Each row below holds a small network's activations on one input, seen along a few directions.
Each table varies a few parts of the input and shows all the possible inputs, shuffled.
Descriptions start from the smaller parts, as in this example, which fits no table here: one of 3 separate values, together with either a single point or one of 11 places along a line or (one of 5 places around a ring, together with one of 6 places along a line).
Shared parts are said once, and a part with two or three values counts as separate values.
(in the rows, 128 means zero)

Other details of the inputs vary at random and push rows far along two fixed directions, the same in every table; ignore that.

Table:
row 1: [119 219 112 105 109 157 113 180 117  90  92 133 178 122  80]
row 2: [161  86  46 143 146 144 131  77 186 101 162  78 127 178 165]
row 3: [156 103 116 127 114 102 159 127 160  91 127 132 121 140 153]
row 4: [138 125 100 145 128 127 127 106 151  99 143 114 124 143 133]
row 5: [105  53 159 135 167 109 125  97 102 205 169 149  72 100 150]
row 6: [ 60 153 178 118 109 129 117 115  65 169  93 153 123 107 107]
row 7: [176 162 113 133 101 132 131 156 150  49 111  97 175 164 127]
row 8: [123 221 135 124 120 138 108 199 137  88  90 132 169 112  90]
row 9: [207  67  66 133 159 110 165 123 209  99 164 110 131 153 164]
row 10: [101  61 147 120 177 122 133  71  98 222 160 134  95 112 133]
row 11: [203  77  74 141 157 108 172 107 210  90 163 107 129 159 169]
row 12: [140 166  68 118  99 170 109 162 155  71 105 108 155 159 125]
row 13: [ 75 168 195 137 125  99 121 123  78 155 112 160 113  94 109]
row 14: [130 177  91 143  97 152 112 161 180  80  98  86 155 155 134]
row 15: [108  73 165 146 178  97 136  71 107 198 169 141  79 102 147]
row 16: [ 86 145 177 114 118 126 117 144  64 161 124 179 113  82  91]
row 17: [ 69 172 193 133 116 110 123 118  84 174 108 147 120  98 107]
row 18: [178 153  97 114 107 128 145 190 180  62 110 137 162 138 128]
row 19: [102 214 115 116  79 155 109 165 111  73  78 130 167 133  98]
row 20: [136  30 175 123 136 101 137  86  70 186 160 146  83 118 155]
row 21: [134 119 103 132 134 150 118 146 167 140 137 103 128 137 140]
row 22: [142  31 174 120 149 105 139  95  73 193 170 149  93 111 148]
row 23: [104 135 197 104 102  89 150 147  74 149 105 196 107  88 113]
row 24: [169  69  38 128 150 164 124 111 185 114 167  88 125 169 162]
row 25: [164  95 123 132 110 123 133 125 129  93 131 104 136 152 149]
row 26: [ 72 149 176 104 124 142 115 139  68 184 106 162 128  99  97]
row 27: [137 211 149 118  89 104 153 176 136  58  83 153 166 124 103]
row 28: [159 197 149 112 102 134 123 198 107  77  92 132 189 124  88]
row 29: [ 66 148 176 110 111 138 112 131  65 177  95 161 118 106 104]
row 30: [104  47 147 133 143 112 127  77  87 190 166 155  63 108 143]
row 31: [114 235 139 128 107 147 115 177 145  98  85 117 174 121  93]
row 32: [100  53 160 140 154 105 123  89  99 199 159 147  62 108 157]
row 33: [161  75  64 160 144 132 122 107 201  96 154  77 109 168 181]
row 34: [171  85  60 145 165 146 128 116 214 132 164  68 128 160 160]
row 35: [143  50 180 133 161  94 153  71  76 186 171 140  99 114 144]
row 36: [128 119 103 138 121 146 115 138 163 134 127 101 118 145 147]
row 37: [ 74 149 179 127 102 113 120 121  60 145 112 169 107  92 101]
row 38: [ 90 164 183 126 130 113 128 118  68 154 124 171 119  84  89]
row 39: [101 226 129 121  96 151 111 158 129  87  72 120 180 140  94]
row 40: [183  75  49 143 163 142 129 110 196 105 174  89 123 155 149]
row 41: [117 229 118 114 106 155 118 162 119  82  90 131 178 126  86]
row 42: [165  87  57 141 167 154 131  86 201 121 155  71 137 175 160]
Description of these inputs: one of 6 places around a ring, together with either one of 2 separate values or one of 5 places around a ring.
The inputs of row 15 and row 13 match in every part but the place on the ring of 6. If row 31 is changed in the same way as row 15 into row 13, which row does it become?
Answer: row 17
The inputs of row 18 and row 23 match in every part but the place on the ring of 6. If row 21 is changed in the same way as row 18 into row 23, which row does it become?
Answer: row 36
Change only the choice among 2 separate values in row 11. List by row number the other rows that result.
Answer: row 35

Table:
row 43: [178  71  72 142 136 123 142  98 182  73 165 112 101 167 182]
row 44: [118 230 113 111 113 166  93 198 134  99  95 102 185 134  93]
row 45: [147  16 152 127 146  97 153  61  78 179 171 127  95 129 151]
row 46: [104 184  81 138  95 178  99 167 179  86 102 104 151 149 113]
row 47: [201  68  70 132 157 137 144 100 161  85 175 108 126 170 165]
row 48: [100  41 133 133 184 127 125  84 121 221 162 130  78 111 170]
row 49: [108 225 111 122 101 181 103 165 130  82  91 111 193 141  74]
row 50: [150  66 172 142 171  84 143 128 135 176 164 157  93  92 137]
row 51: [104 200 101 141  97 163 102 140 150  96 104  97 137 133 109]
row 52: [154 173  96 126  95 144 121 188 158  44 107 142 139 146 135]
row 53: [ 92  95 160 132 170 116 123  71  77 218 167 119 101 116 134]
row 54: [151 161 126 128  80 121 132 147 120  62  94 117 169 147 120]
row 55: [196  46  86 123 135 151 132 117 168 111 151  85 131 181 171]
row 56: [119 185  93 128 108 182  90 172 148 121 109 108 145 125 105]
row 57: [138  92  57 154 150 143 110 114 203 137 163  67 104 168 180]
row 58: [130 104  65 127 154 156 106 127 180 136 129 112 123 149 136]
row 59: [186  88  83 139 147  96 183  99 219 102 164 107 117 150 171]
row 60: [133 135  67 151 135 140 112 114 197 104 144  63 127 168 164]
row 61: [117 203 101 143 106 164 103 129 137 100 107  97 156 138 105]
row 62: [190  79 103 167 161  91 152 111 219  87 164  96 111 146 166]
row 63: [ 54 160 170 133 111 140 103 123  73 194 117 151  87  85 101]
row 64: [105  58 191 131 115  97 142  72  81 174 136 146  76 128 160]
row 65: [170  88  90 139 101 145 126 142 184  84 122  94 122 182 174]
row 66: [120 197  80 132 122 151 109 132 164  75  88 107 170 158 106]
row 67: [106 203 211 110 113  77 173 133  76 145 102 192 148  78  89]
row 68: [109 186  73 130 115 158 101 166 182  85  84 115 145 151 112]
row 69: [164 171  96 128  90 121 135 157 136  36 104 120 174 146 120]
row 70: [120 115  82 145 148 147 118 130 184 125 125  95 116 148 167]
row 71: [ 39 198 179 116 112 117 111 124  74 153  76 171 119  94  80]
row 72: [103 191  88 139  94 169 105 144 175  73 102  97 158 152 111]
row 73: [107  53 139 136 194 122 138  53 103 209 167 116  95 123 158]
row 74: [ 92  35 125 134 160 145 116  71 120 222 178 132  78 117 146]
row 75: [ 98 183 225 136 119  78 135 181  92 139  99 189 117  67  89]
row 76: [ 88 166 157 127 130 151 111 109  68 175 126 130 126 102  87]
row 77: [126  17 135 134 137  86 149  85 100 172 172 153  60 112 166]
row 78: [ 87 124 203 119  84  88 138 119  53 143 103 165 106  98 115]
row 79: [ 98  69 139 150 171 104 126  41 107 211 179 106  86 130 165]
row 80: [159  68 174 133 180  87 148 117 122 172 170 149 105  95 127]
row 81: [147 185 126 108  65 144 113 218 125  62  73 134 177 130 102]
row 82: [ 70 194 178 108 115 158  98 149  51 181 106 153 132  79  67]
row 83: [163 189 107 123 106 116 163 188 195  73 106 137 156 130 123]
row 84: [106 168 195 102 100 101 140 150  24 126 103 181 147  85  78]
row 85: [109 184 203  96 115  94 160 177  88 164 103 203 138  66  88]
row 86: [156  72  44 125 176 159 116 100 191 133 153  88 126 167 144]
row 87: [108  43 135 125 193 129 130  73 110 217 167 122  90 115 158]
row 88: [132 124  69 148 146 145 123 113 201  95 125  75 130 162 170]
row 89: [157 191 116  98  87 139 124 209 110  50  91 140 185 122  88]
row 90: [148  85 180 157 169  67 156  83 123 156 163 146 104 104 139]
row 91: [126 133 172  98 128 124 130 147  60 136 131 184 123  99 108]
row 92: [152 167  97 126  81 120 134 168 149  32 101 121 155 142 125]
row 93: [171  77 107 125 112 148 122 145 158 114 127 109 127 164 164]
row 94: [144 128  69 150 155 146 125 102 188  98 129  75 149 167 165]
row 95: [ 98 134 215 121  96 104 134 103  44 154 100 163 124 117 121]
row 96: [ 77 158 160 120 131 133  99 150  91 189 124 139 120 100 116]
row 97: [105 127 188 104 120 116 125 151  54 158 126 203 102  85 116]
row 98: [173 188 128 110 127 114 171 159 152  89 117 138 178 125 103]
row 99: [100  37 127 126 170 147 122  61 109 218 183 124  90 121 135]
row 100: [143  74 174 103 167  85 180  98 103 204 169 171 103  88 127]
row 101: [173 108  95 137 133 124 140 103 146  76 150 127 129 157 159]
row 102: [ 53 157 181 132 118 132 116  87  64 178 119 155 125 101  94]
row 103: [196  56  90 134 135 143 140  97 162 102 151  79 136 190 170]
row 104: [174  76  82 122 121 126 133 151 151  98 146 125 126 137 150]
row 105: [119 187 229 126 139  84 142 158  67 138 110 179 148  72  71]
row 106: [ 82 160 203 113  68 103 126 169  51 135  81 178 120  91  99]
row 107: [151 118  52 132 163 158 119 103 181 106 133  86 148 173 128]
row 108: [156 186 128  99  75 146 119 207 113  58  79 126 189 133  91]
What is each input in this table made of?
Answer: one of 6 places around a ring, together with either one of 2 separate values or one of 4 places along a line or one of 5 places around a ring
The inputs of row 72 and row 46 match in every part but the place on the ring of 6. If row 60 is changed in the same way as row 72 into row 46, which row does it become?
Answer: row 57
Change only the place on the line of 4 in row 43. List by row number the other rows that result.
Answer: row 64, row 78, row 92
Change only the place on the ring of 6 in row 95. List by row number the other rows that result.
Answer: row 55, row 64, row 65, row 93, row 103

Table:
row 109: [138 128 102 129 125 140 127 143 162 113 126 114 134 142 141]
row 110: [115 141 128 123 111 133 122 135 122 124 114 134 129 127 118]
row 111: [102 168 158 128 108 125 116 154 111 124  99 143 131 112 108]
row 112: [ 88 180 161 117 117 140 107 152  81 144 108 151 138 101  91]
row 113: [ 91 177 173 118 112 123 116 162  93 140  95 157 131 102 105]
row 114: [ 90  98 170 133 136 103 137  88  90 186 144 148  91 103 136]
row 115: [139 151  80 138 120 153 112 133 162  86 122  92 148 157 134]
row 116: [114 181 132 125  98 137 119 166 134  97  95 133 149 124 107]
row 117: [139 117  81 137 127 152 111 125 163 103 132  97 134 155 139]
row 118: [128 174 118 119 111 146 119 162 133 107 111 130 149 126 106]
row 119: [138  54 119 143 166 118 133  89 146 176 173 117  86 128 159]
row 120: [151  59 138 131 157  98 151  96 123 160 171 147  92 114 149]
row 121: [116  70 125 133 166 126 126  78 116 184 164 119 101 125 142]
row 122: [ 83 105 170 129 149 117 124  80  72 193 144 146 100 107 123]
row 123: [ 88 102 171 115 133 114 131 105  75 192 134 162  96 102 126]
row 124: [135 118 161 119 122 118 134 138  94 141 132 148 126 111 119]
row 125: [151  51 136 131 167  92 157  84 126 164 172 140  96 118 151]
row 126: [151 147  79 130 126 161 115 151 169  91 125 100 149 149 127]
row 127: [138 117 152 127 137 100 150 114 116 129 136 150 121 117 129]
row 128: [133 155 103 131 126 149 120 130 148 103 116 109 148 146 124]
row 129: [140  97 105 140 147 127 137  99 163 135 150 107 120 145 150]
row 130: [ 95 166 157 117 125 134 120 137  90 148 107 146 139 105  97]
row 131: [107 138 149 123 129 123 131 111 104 151 125 141 124 119 118]
row 132: [140 174 139 115 105 120 135 178 126  83  99 152 152 121 113]
row 133: [136 132 100 133 120 135 128 121 149 109 129 110 131 145 137]
row 134: [170  13 105 139 150 113 145  77 148 146 177 108  91 152 175]
row 135: [172 122  41 145 128 159 121 125 206  67 136  68 146 180 158]
row 136: [155 131  63 136 120 159 115 140 184  76 122  89 145 165 140]
row 137: [143 137 147 118 122 121 135 145 110 120 120 135 147 122 115]
row 138: [131 174 113 119 118 142 124 154 140 106 108 121 158 132 107]
row 139: [146 126 136 128 111 119 136 132 119 106 125 125 135 134 133]
row 140: [115 192 137 133 104 130 118 161 132  96  96 125 148 126 113]
row 141: [203 100  61 139 131 142 138 128 201  63 145  77 155 182 161]
row 142: [118 175 136 123 114 138 122 163 130 117 112 135 145 116 107]
row 143: [118 169 117 118 111 152 113 159 128 106  99 128 148 132 115]
row 144: [120 165 133 124 125 132 128 149 134 123 112 129 148 120 110]
row 145: [144 100  76 133 140 153 115 121 166 116 142  95 127 159 152]
row 146: [109  93 184 123 131  87 148 107  77 164 137 177  94  95 124]
row 147: [ 97 105 176 129 153 104 133 102  91 193 140 150 101  97 122]
row 148: [168  30 105 145 160  95 159  69 156 140 183 117  86 143 179]
row 149: [129 157 160 110 101 125 128 167  94 112 101 150 147 118 112]
row 150: [ 92 187 178 126 118 119 122 145  94 138  98 152 138 104  99]
The inputs of row 131 and row 138 match in every part but one. If row 128 is changed in the same way as row 131 into row 138, which row does it become?
Answer: row 130
The inputs of row 122 and row 121 match in every part but one. If row 150 is changed in the same way as row 122 into row 121, which row does it become?
Answer: row 147
What is each input in this table made of?
Answer: one of 6 places around a ring, together with either one of 2 separate values or one of 5 places along a line
Change only the choice among 2 separate values in row 134. List by row number the other rows that result.
Answer: row 146
Which other rows agree with row 132 in the place on the ring of 6? List them by row number.
Answer: row 109, row 113, row 123, row 143, row 145, row 149
Change only the place on the ring of 6 in row 114. List by row number the other rows that result.
Answer: row 109, row 116, row 129, row 142, row 144
Change only the choice among 2 separate values in row 120. List by row number the other rows that result.
Answer: row 124
